These are the activations of a small neural network, seen along a few directions. Each row is one input.
Each table varies a few parts of the input and shows all the possible inputs, shuffled.
Descriptions start from the smaller parts, as in this example, which fits no table here: ring(8) and (point or ring(9) or (values(2) and line(6))).
Shared parts are said once, and a part with two or three values counts as separate values.

Other details of the inputs vary at random and push rows far along two fixed directions, the same in every table; ignore that.

Table:
R1: [-11 -14   7 -23   6  27 -10 -16 -19 -10   3]
R2: [  0   8  28 -16 -30  27   5  -6  22 -17  -9]
R3: [-25 -32  14 -50   2  21  -3  -7  -2 -17 -11]
R4: [-13 -16  23 -50 -20   8 -19 -14  -5 -13   8]
R5: [ 23  -5 -15  57  -7 -17  15  14  -4  18  -3]
R6: [ -8  18 -10   7 -25  35  24 -23  30 -19 -28]
R7: [  0 -17  15   3   8 -14 -25   4 -13  -5   3]
R8: [ 10  42 -22  43  -9  31  36 -19  32  -4 -17]
R9: [ 48  43 -36  95 -12 -20  45   9  15  25 -11]
R10: [ -6  -8  20 -47 -15   1  -6   3   4 -11   3]
R11: [ -4  28   9   5 -30  32  27 -16  33 -28 -29]
R12: [  3  47 -24  27 -23  -3  41  -8  51   4  -7]
R13: [  4  -7 -23  33  53 -17  -6   8 -20  23  14]
R14: [-22 -28  19 -47   7  20  -1  -8  -3 -27  -6]
R15: [-16 -48  26 -53  28  -3 -37  18 -40  -5  22]
R16: [ -7  10  13 -34 -33   8  12   3  28 -11 -12]
R17: [-16 -55   4 -33  37  -5 -49  -6 -65  -1  16]
R18: [  4 -32  33 -21 -26  26   3   7 -13 -15   7]
R19: [ -2 -36   6 -18  49 -28 -39  23 -51  19  27]
R20: [ -3  28   0   1 -34  31  24 -13  29 -15 -34]
R21: [  3   3   4 -20   2  -4   5   8  -1  -3  -5]
R22: [ -4 -24   8   3   9 -18 -33   8 -19   8   2]
R23: [-20 -53  19 -31  30 -29 -56   1 -48   0  33]
R24: [ -8 -22  -1 -11  24 -21 -17  17 -18   7   3]
R25: [ -2  16  12 -13 -22   4  19   0  34 -19  -7]
R26: [ -1 -10 -30  20  39 -20  -5   8 -18  22   0]
R27: [ -5 -13   6  -4  14 -11 -26  -1 -17   9  26]
R28: [  8 -20   8   9  28 -24 -39  11 -37  20  20]
R29: [ 16  23 -20  43  22 -28   4  17  10  25  17]
R30: [-15  12   4 -36 -32  11  16  -6  26 -10  -2]
R31: [ 14  34 -33  43  24 -30  11   5   5  32  26]
R32: [ -4  26   3   5 -32  30  24 -15  34 -18 -34]
R33: [ 11  -1 -22  36  37 -25 -22   3 -37  21   3]
R34: [ 27  42 -39  83  31 -18   8   2  -4  32  -1]
R35: [ -9   7  17 -34 -34  13  14  -1  36 -17 -13]
R36: [ 17 -31  14   6   2  -4 -10  14 -37   9  18]
R37: [  8  -2 -15  28  33 -34 -30   5 -26  30  32]
R38: [  2  12 -36  40  14  -1   3  -8  -6  14 -11]
R39: [-15 -44   1  -9  30 -37 -54   6 -42  18  29]
R40: [ 12  40 -40  59  19 -36  20   4  20  20  14]
R41: [ 33  -1 -24  83  20 -36   8  19 -20  23   8]
R42: [  3  50  -6   3 -35  23  45 -11  58 -11  -2]
R43: [ -3   0  23 -42 -16  11   0   3  12 -10   7]
R44: [ -7   8  11 -30  -8  34  24 -14  18 -15 -11]
R45: [ -6   9   8 -38 -21  35  30 -17  25 -23 -23]
R46: [-23 -26  17 -35  -3  29 -12 -18 -12 -31  -7]
R47: [  9   0 -14  36  35  -9 -18   6 -26  14   8]
R48: [ -2  -7  30 -38 -29  18  -8  -7   4 -18 -12]
R49: [-14 -27  14 -50   2  -1 -17  14 -18  -6  -3]
R50: [-12   6   9 -26 -34  12   1 -11  21  -8  -6]
R51: [  6 -14  18 -10 -45  21  20   5   6 -11 -15]
R52: [ -8   8  18 -27 -17  15  19   1  25 -26 -16]
R53: [ 18  43 -44  51  14 -34  19   3  14  29  13]
R54: [ 11  32  -6  28 -30   3  17  -1  31   4 -24]
Each input here is: ring(6) and (point or (values(2) and line(4))).
The inputs of R2 and R54 match in every part but the ring(6) part. If R27 is changed in the same way as R2 into R54, which row does it become?
> R50
The inputs of R38 and R46 match in every part but the ring(6) part. If R49 is changed in the same way as R38 into R46, which row does it become?
> R52
Change only the values(2) part in R4. List by row number the other rows that result.
> R53
Start at R31 and move only the line(4) part, one step at a time. The first step leads to R43. Which rows follow, in order?
> R19, R44
Change only the ring(6) part in R3. List by row number the other rows that result.
> R13, R14, R26, R44, R45

Table:
R55: [-24  -3   9 -38 -31  86  21 -49  12 -48 -36]
R56: [ 19 -22   0  30  17 -41 -24  26 -39  31  40]
R57: [  7  44  -1  28  -4 -10   3   2  25   9  10]
R58: [ 23 -20 -22  68  47   3 -19  -2 -57  10 -11]
R59: [  6 -13 -10   4  58 -39 -37  19 -28  33  33]
R60: [  1  20  18 -19 -53  19  20  -8  34 -19 -34]
R61: [ -3 -21   3 -16  11 -12 -12  20 -15  -6 -10]
R62: [-22 -26  35 -40 -13  77  -7 -32 -13 -45 -35]
R63: [-19 -13  10 -38   6   8 -10   4   8 -16 -15]
R64: [ -3  60 -34  27 -33   7  39 -27  57   4 -27]
R65: [ -5 -45  37 -30  -2 -17 -50   3 -37  -8  21]
R66: [  5  -4  27 -16  -6 -10 -20   8 -13  -3  19]
R67: [ 27  25 -44  81   6 -29  39  24  16  29 -13]
R68: [ -8  41   2 -19 -36  19  25 -25  44 -13   5]
R69: [-17  35 -11 -31 -12  25  47 -18  49 -22 -11]
R70: [  0 -19  -2  25  39 -43 -57   7 -34  24  29]
R71: [ 16   7 -15  24  35 -27  11  21  -5  13   2]
R72: [  3  44 -30   5   2  -1  28 -10  35  14  11]
R73: [-18 -21   9 -22  12 -16 -41   2 -18   7  -1]
R74: [-25 -12  -9 -44   6   5  -3  -9   5 -15  -5]
R75: [ -3 -44  19 -18 -18 -15 -19   8 -27   7   2]
R76: [ 19  -5 -12  56 -13  43  29 -10 -15  -9 -28]
R77: [  3  57 -24  34 -33   5  28 -30  53  -1  -3]
R78: [ 50  43 -48  95  16 -41  40  25  18  48  12]
R79: [ -1 -28  22 -45  14  -8 -26  18 -23   0  20]
R80: [  1 -40  21  -3 -18 -13 -28  12 -30   3  23]
R81: [-24   2  30 -63  -6  29  19  -2  26 -26 -13]
R82: [ -6 -44  18 -35  10  -4   6  22 -26  -2  12]
What do these inputs look like to the network?
> line(4) and (point or ring(6))
The inputs of R67 and R74 match in every part but the line(4) part. If R80 is changed in the same way as R67 into R74, which row does it become?
> R77
List by row number the other rows that have the line(4) part in common with R59.
> R57, R62, R63, R70, R73, R81
Start at R72 and move only the line(4) part, one step at a time. The first step leads to R59. Which rows follow, in order?
> R79, R78
Change only the ring(6) part in R61. List by row number the other rows that result.
> R60, R65, R66, R71, R79

Table:
R83: [-21  34   5 -52 -20  20  11 -23  41 -19  -7]
R84: [  5   2  19 -33 -21  34  38   7  24 -28 -26]
R85: [ -5  34   9 -19 -44  -1  30  -9  55 -15   5]
R86: [ 21  35 -49  65  39 -66  12  29  13  40   1]
R87: [ 45  38 -61 105  34 -42  27  17  -4  62  16]
R88: [ 23  30 -48  68  63 -20   3   2 -17  31  14]
R89: [ -2  16 -38  45  44 -53 -14  14   6  36  19]
R90: [ 43  38 -56 117  17 -47  -1  13  -7  55   2]
R91: [-10   0  20 -31 -17  47  25  -7  28 -28 -12]
R92: [  4   7  41 -26 -55  30   1 -10  19 -15 -13]
R93: [ -1  36  15 -36 -50   3  21   1  52  -2   4]
R94: [ 25  17 -54  88  34 -37  18  20 -16  31 -17]
R95: [ 12   4 -22  67  49 -26 -14  15 -18  24  10]
R96: [-27 -80  34 -63  68  -9 -88   6 -96  -4  38]
R97: [-21  36   5 -47 -18  19  13 -23  40 -18  -7]
R98: [ 28  10 -46  78  34 -36  19   6 -13  36  22]
R99: [ 33  56 -53  85  28 -74   4  26  17  61  28]
R100: [-12  13  22 -47 -43   2  15  -9  41 -23  11]
R101: [-11   6  24  -9 -35  37   6 -19  31 -25 -28]
R102: [ -7   1  13 -14 -49  33  26 -16  16 -30 -11]
R103: [ 14  22  22 -21 -38  35  34   2  30 -11  -1]
R104: [  4   4  25 -27 -34  35  31  -7  26 -30   4]
R105: [ -7  23  18 -17 -27  42   4 -33  22 -27 -27]
R106: [ -21 -103   28  -45   31  -28  -88    7  -94   -1   38]
R107: [-16 -95  36 -50  44 -30 -80  22 -88   1  13]
R108: [ 23   1 -40  72  28 -38  -5  16 -21  28 -19]
R109: [ 23   5 -38  69  24 -37 -10  18 -34  42  15]
R110: [ -8  20  -5 -24 -14  49  36 -31  23 -18 -19]
R111: [  9  21  37 -18 -45  33  20   2  26 -15  -6]
R112: [ -20 -103   47  -70   56  -23  -77   33  -95   -7   25]
R113: [ -40 -108   40 -112   54  -50  -88   35  -86    1   38]
R114: [-13   1   4 -20 -22  45  37 -17  31 -18 -20]
R115: [ -33 -101   19  -42   46  -17  -91    7  -87    2   22]
R116: [  3   9  30  -6 -51  26  12 -19  27 -27 -12]
R117: [-18  12   1 -26 -23  48  16 -29   7 -29 -24]
R118: [ 35  30 -31 100  33 -42   7  15  -7  30  21]
R119: [  1  -2   6 -27 -25  33  47  -1  23 -19 -32]
R120: [-12  15   3 -19 -31  45   5 -36  17 -27 -32]
R121: [-27  15  14 -46 -28  15  13  -9  48 -18  -8]
R122: [-20   1   4 -12 -33  44  23 -16  22 -28 -28]
What do these inputs look like to the network?
> line(5) and (values(2) or ring(6))
The inputs of R103 and R91 match in every part but the line(5) part. If R109 is changed in the same way as R103 into R91, which row does it become?
> R122
The inputs of R119 and R98 match in every part but the line(5) part. If R113 is changed in the same way as R119 into R98, which row does it become?
> R85
Change only the values(2) part in R89. List by row number the other rows that result.
> R121
